Each row below holds a small network's activations on one input, seen along a few directions.
Each table varies a few parts of the input and shows all the possible inputs, shuffled.
A made-up example of a description, with smaller parts first: one of 8 places around a ring, together with either a single point or one of 9 places around a ring or (one of 2 separate values, together with one of 6 places along a line).
Shared parts are said once, and a part with two or three values counts as separate values.

Table:
row 1: [ 2.78 -1.62 -2.66 -2.13  4.40  3.98 -2.83 -4.80 -0.71  0.88 -0.88]
row 2: [ 2.06 -1.44  4.84  0.39  2.68  3.35  4.47  3.25  0.33  0.80 -5.89]
row 3: [-1.55  1.30 -4.16 -2.23 -2.94  4.01 -2.87 -6.13 -0.28 -2.00  4.05]
row 4: [ 6.27 -5.55 -1.38  1.37  1.74  4.95 -5.96 -3.71  0.36  2.08  0.14]
row 5: [ 2.98 -5.86  2.45  0.23 -4.80 -0.89 -3.62  2.15 -0.04  2.49  2.66]
row 6: [ 0.11  0.75  5.44  2.49  2.81  3.92  4.52  2.58  1.71 -2.81 -4.54]
row 7: [-3.11  3.07  0.93  2.32  3.09 -1.74  0.81  1.65 -0.10  0.91 -1.49]
row 8: [-1.24  0.61  4.12  1.21  1.60  1.74  1.82  1.77  1.61 -2.64 -2.78]
row 9: [ 1.30  3.34 -6.36  1.14  4.59 -0.23  0.74 -6.41 -0.49 -1.80 -1.67]
row 10: [ 0.74  0.87 -1.95  0.27  4.30  4.50 -2.60 -5.77  0.20 -2.45  0.37]
row 11: [-3.58  2.93 -0.68  0.62  1.63 -2.74  0.42  1.55  0.52  0.60  2.04]
row 12: [-2.42  0.48  2.11 -0.77 -2.22 -1.33 -0.42 -0.02 -0.24 -2.24  3.19]
row 13: [ 0.66  3.27  0.99  3.05  3.06 -0.73  7.89  2.00  1.01 -1.99 -6.59]
row 14: [-0.22  4.09 -0.85  1.02  3.01 -5.14  2.39  1.13  0.91 -1.44 -2.41]
row 15: [ 0.56 -1.81  3.69 -0.69  1.34  1.09  1.52  2.20  0.00  0.92 -4.37]
row 16: [ 2.67 -5.68  1.20 -0.95 -7.18 -0.71 -4.16  2.37 -1.72  2.40  4.27]
row 17: [-3.50  1.90  1.07  2.76  2.30  0.46  3.51  2.17  0.46  0.07 -3.54]
row 18: [-3.64  2.11 -7.74 -1.35 -1.58  2.69 -1.25 -4.79 -0.34  0.21  3.43]
row 19: [ 5.47 -5.69  5.87  3.66  0.32  4.30  1.23  4.73  1.82  1.74 -4.99]
row 20: [ 0.35 -1.41 -5.26 -5.10 -2.68  3.32 -3.20 -4.84 -0.86  1.38  2.65]
row 21: [ 1.14 -0.72  3.15 -1.65  2.45 -1.05 -1.18  2.25  0.15  1.52 -1.98]
row 22: [-1.41  1.81  2.73 -0.56  0.53 -1.46 -1.30  0.60  1.12 -1.80  2.57]
row 23: [-1.78  3.20 -3.99 -1.77 -3.79 -5.72  2.65  0.35 -1.76 -2.02  3.42]
row 24: [ 0.44 -0.46  2.24 -2.69  0.18 -2.04 -1.39  1.13 -0.39  2.10  0.85]
row 25: [-0.66 -1.68  0.01 -4.55 -4.61 -1.66 -0.97  1.28 -2.72  1.31  3.40]
row 26: [-4.62  2.04 -2.64 -1.01 -3.41 -2.26  1.13  1.44 -2.16  0.20  4.55]
row 27: [-0.57 -2.05  1.16 -3.26 -2.21 -2.05 -0.64  0.96 -1.29  1.33  1.76]
row 28: [ 4.02 -5.61  4.77  2.75 -1.15  2.14 -1.35  3.53  1.24  2.10 -3.22]
row 29: [-2.59  0.77  0.89 -2.08 -4.61 -1.04 -0.76  0.28 -1.80 -2.11  4.74]
row 30: [ 4.41 -4.54  4.80  2.32 -0.50 -0.06 -4.24  2.82  0.58  3.12 -1.39]
row 31: [-0.93  1.88  4.41  1.25  2.02 -0.42 -0.95  0.69  0.49 -1.63 -0.91]
row 32: [-0.76  4.11 -2.07 -0.24  1.19 -6.17  2.03  0.48  0.94 -1.48  0.85]
row 33: [ 3.91 -4.29  3.35  0.84 -2.24 -1.00 -4.37  2.43  0.85  3.15  2.06]
row 34: [-0.77  3.32 -9.10 -2.09 -2.01 -0.72  0.29 -5.91  0.10 -1.86  2.25]
row 35: [-1.40  2.32 -5.11  1.82  5.16  3.27 -0.65 -5.09 -0.69  0.18 -0.17]
row 36: [ 3.60 -5.29 -3.64 -1.07 -5.66  4.23 -6.46 -4.32 -0.49  2.63  3.33]
row 37: [-4.52  1.66 -1.18  0.30 -1.32 -2.53  1.37  0.86 -0.79  0.48  2.30]
row 38: [-0.66  3.12 -0.44  1.91  2.03 -2.95  5.16  1.28  0.99 -2.23 -4.39]
row 39: [-1.95  2.05  1.97  3.43  3.83  2.69  6.29  3.57  1.26 -0.23 -5.05]
row 40: [-1.60  2.70 -2.96 -0.97 -1.37 -6.00  2.92  0.30  0.21 -1.88  1.39]
The inputs of row 33 and row 32 match in every part but one. If row 5 is changed in the same way as row 33 into row 32, which row does it become?
Answer: row 40
The inputs of row 20 and row 18 match in every part but one. If row 25 is changed in the same way as row 20 into row 18, which row does it become?
Answer: row 26
Describe the family of inputs behind these rows.
Answer: one of 5 places along a line, together with either one of 2 separate values or one of 6 places along a line
Which other rows agree with row 10 in the place on the line of 5? List them by row number.
Answer: row 3, row 6, row 8, row 12, row 22, row 29, row 31
Change only the choice among 2 separate values in row 20. List by row number the other rows that result.
Answer: row 1
Change only the choice among 2 separate values in row 4. List by row number the other rows that result.
Answer: row 36

Table:
row 41: [-1.24 -2.72 -3.02 -6.16 -5.73  1.57 -2.20 -1.47 -1.95  0.08  4.28]
row 42: [-4.66  4.20 -1.37  0.76 -0.71 -0.49  5.26  1.32 -1.00 -1.58  0.46]
row 43: [ 4.23 -3.57  3.86 -0.73  0.42 -0.84  3.07  3.57  0.43  1.80 -6.34]
row 44: [ 3.02 -1.74 -4.64 -1.22 -2.01 -1.90 -4.83 -3.37 -0.87 -0.36  5.02]
row 45: [ 5.10 -2.23  4.33  3.39  2.76 -1.16  0.46  3.82  1.10 -0.27 -3.30]
row 46: [ 4.56 -1.34  3.31  3.52  0.16 -0.46  0.70  3.90  2.39  1.73 -4.24]
row 47: [ 0.73 -2.29  5.71  2.58 -1.39  2.41  2.95  5.70 -0.25  1.35 -2.40]
row 48: [-2.54 -1.94 -1.75 -1.08 -4.10  0.61 -5.79 -3.08 -1.37  0.80  5.58]
row 49: [-3.71  4.35  0.27  1.09  1.49 -1.22  3.17  0.63 -0.07 -4.24  1.20]
row 50: [ 1.59 -2.11  7.41  2.91  0.63  1.60  0.72  4.76  0.67 -1.26 -1.80]
row 51: [-0.97  3.09 -3.14 -2.58  1.12 -3.71  5.39 -0.76 -0.50 -1.07 -3.50]
row 52: [ 0.08  4.69 -2.48  1.68  2.87 -3.90  2.74 -0.86 -0.14 -2.91 -0.72]
row 53: [ 2.19 -1.43 -5.76 -1.12 -4.18 -1.50 -4.73 -3.18  0.95  1.50  4.19]
row 54: [-1.83  4.13 -3.94  1.70  4.94  6.89  3.19 -5.32  0.27 -2.70 -3.94]
row 55: [ 1.55 -1.36 -2.61 -4.08  0.13 -1.93 -6.46 -5.32 -0.87  2.38  4.20]
row 56: [ 1.00 -2.06 -4.72 -0.54 -1.91 -2.11 -5.96 -3.87 -0.87  1.82  4.04]
row 57: [-0.86  4.77 -3.54  1.82  0.76 -3.53  2.93 -0.71  1.90 -1.12 -1.63]
row 58: [ 4.02 -2.87  3.06  3.17  0.84 -0.73  3.22  4.31  0.41  2.58 -4.09]
row 59: [-4.62  4.45 -0.88  1.19 -0.44 -0.77  3.52  1.04  1.98 -2.57  0.46]
row 60: [ 3.80 -1.62  5.66  0.35  5.51 -0.83 -1.41  3.04  1.16  2.02 -3.61]
row 61: [-0.16 -2.04  6.67  3.41  1.32  1.82 -0.72  5.46  0.51  0.53 -2.22]
row 62: [-4.47  3.24 -0.94 -3.27 -0.21 -0.56  5.47  1.46 -0.63 -2.68 -1.23]
row 63: [ 1.88 -2.34 -6.04 -1.49 -3.95 -1.50 -2.10 -2.93 -1.59  2.43  4.29]
row 64: [-5.00  4.92  1.63 -1.93  4.28 -0.89  1.32 -0.14 -0.05 -1.94  0.90]
row 65: [-1.67 -0.87 -0.33 -4.81 -1.54  1.22 -6.61 -3.33 -1.53  0.99  6.34]
row 66: [ 3.24 -3.05  3.62  3.64  4.33  9.32  1.28 -1.33  1.45  0.39 -7.04]
row 67: [ 0.18 -1.63  9.31  0.02  2.92  1.65 -0.65  3.12  0.63  1.42 -2.57]
row 68: [-5.62  4.23  0.25  1.79  1.59 -1.35  2.01  0.22 -0.35 -1.97  0.20]
row 69: [-1.75 -2.40 -3.14 -2.05 -5.89  1.24 -1.75 -1.94 -1.81  1.24  5.93]
row 70: [-1.97  4.10 -3.12  2.22  3.85 -4.03  1.00 -0.29  0.22 -1.15 -1.22]
row 71: [ 2.34 -2.71 -5.80 -5.58 -3.96 -1.24 -2.71 -2.70 -1.73  1.34  2.51]
row 72: [ 0.79 -3.35  6.69 -1.26 -1.36  2.07  3.61  4.97  0.04  0.64 -4.52]
row 73: [ 3.21 -2.43  3.73  3.92  3.32 -1.08 -1.09  4.23  1.18  1.53 -3.92]
row 74: [-0.37 -1.30 -1.51 -1.72 -4.80  0.96 -4.67 -2.97 -1.66 -1.22  6.32]
row 75: [-1.21  5.27 -1.10 -1.32  5.67 -3.56  0.88 -1.63 -0.09 -0.62 -1.03]
row 76: [ 0.84 -1.76  6.14  2.98 -1.16  2.17  1.16  5.42  2.51  0.40 -2.36]
row 77: [ 1.04 -2.49 -5.53 -1.04 -0.51  8.39 -3.93 -8.68 -0.53  0.29  1.53]
row 78: [-1.32  3.59 -3.96  1.37  1.58 -3.67  5.54 -0.08 -0.30 -0.33 -1.25]
row 79: [-1.43 -1.41 -2.31 -1.54 -6.63  1.04 -3.93 -3.01  0.38  0.74  5.46]
The inputs of row 41 and row 72 match in every part but one. If row 63 is changed in the same way as row 41 into row 72, which row does it become?
Answer: row 58
Describe the family of inputs behind these rows.
Answer: one of 3 separate values, together with either a single point or (one of 2 separate values, together with one of 6 places along a line)
Change only the choice among 2 separate values in row 62. List by row number the other rows that result.
Answer: row 51
Change only the choice among 3 separate values in row 48. List by row number the other rows that result.
Answer: row 61, row 68
Start at row 51 and move only the place on the line of 6, one step at a time. The first step leads to row 78. Which rows follow, in order?
Answer: row 57, row 52, row 70, row 75

Table:
row 80: [ 1.19 -3.70  1.57 -3.94 -5.36  0.48 -0.42  1.57 -0.94  1.10 -0.22]
row 81: [ 1.90 -3.44 -2.29  1.92 -5.05 -1.06 -4.33 -0.69  0.12  0.90  3.81]
row 82: [ 2.29 -1.68 -5.91 -2.79  0.43  3.25 -4.35 -7.04 -1.38  0.84  2.09]
row 83: [-3.51  3.21  3.21 -0.85  1.96 -2.92 -0.86  0.58  0.14 -1.71  1.99]
row 84: [ 0.28 -1.11  3.27  3.04  0.43  7.16  1.00  0.78  1.17 -0.88 -3.33]
row 85: [-0.38 -1.72  5.02 -0.80  0.75  0.77 -4.89  1.00 -0.54  1.28  1.73]
row 86: [-2.58  0.91 -0.45 -4.11 -2.88 -2.31  3.99  2.15 -1.46  0.12  1.89]
row 87: [-1.46  3.63 -7.92 -2.78  1.94  0.02 -1.10 -6.18 -1.18 -0.14  2.08]
row 88: [ 2.33  2.13  2.39  2.83  4.81 -4.47  4.87  3.50  0.82 -0.97 -6.38]
row 89: [-4.59  2.63  1.20  3.13  2.14  3.53  4.81  0.74  0.64 -2.16 -3.51]
row 90: [-1.26  1.95 -4.30  1.42 -3.04 -3.98 -0.16  0.00  0.26 -0.55  5.63]
row 91: [ 5.77 -2.81  4.21  2.94  3.86 -0.48  1.47  3.59  2.35  2.17 -5.79]
Describe the family of inputs behind these rows.
Answer: one of 2 separate values, together with one of 6 places along a line
The inputs of row 83 and row 85 match in every part but the choice among 2 separate values. If row 90 is changed in the same way as row 83 into row 85, which row does it become?
Answer: row 81
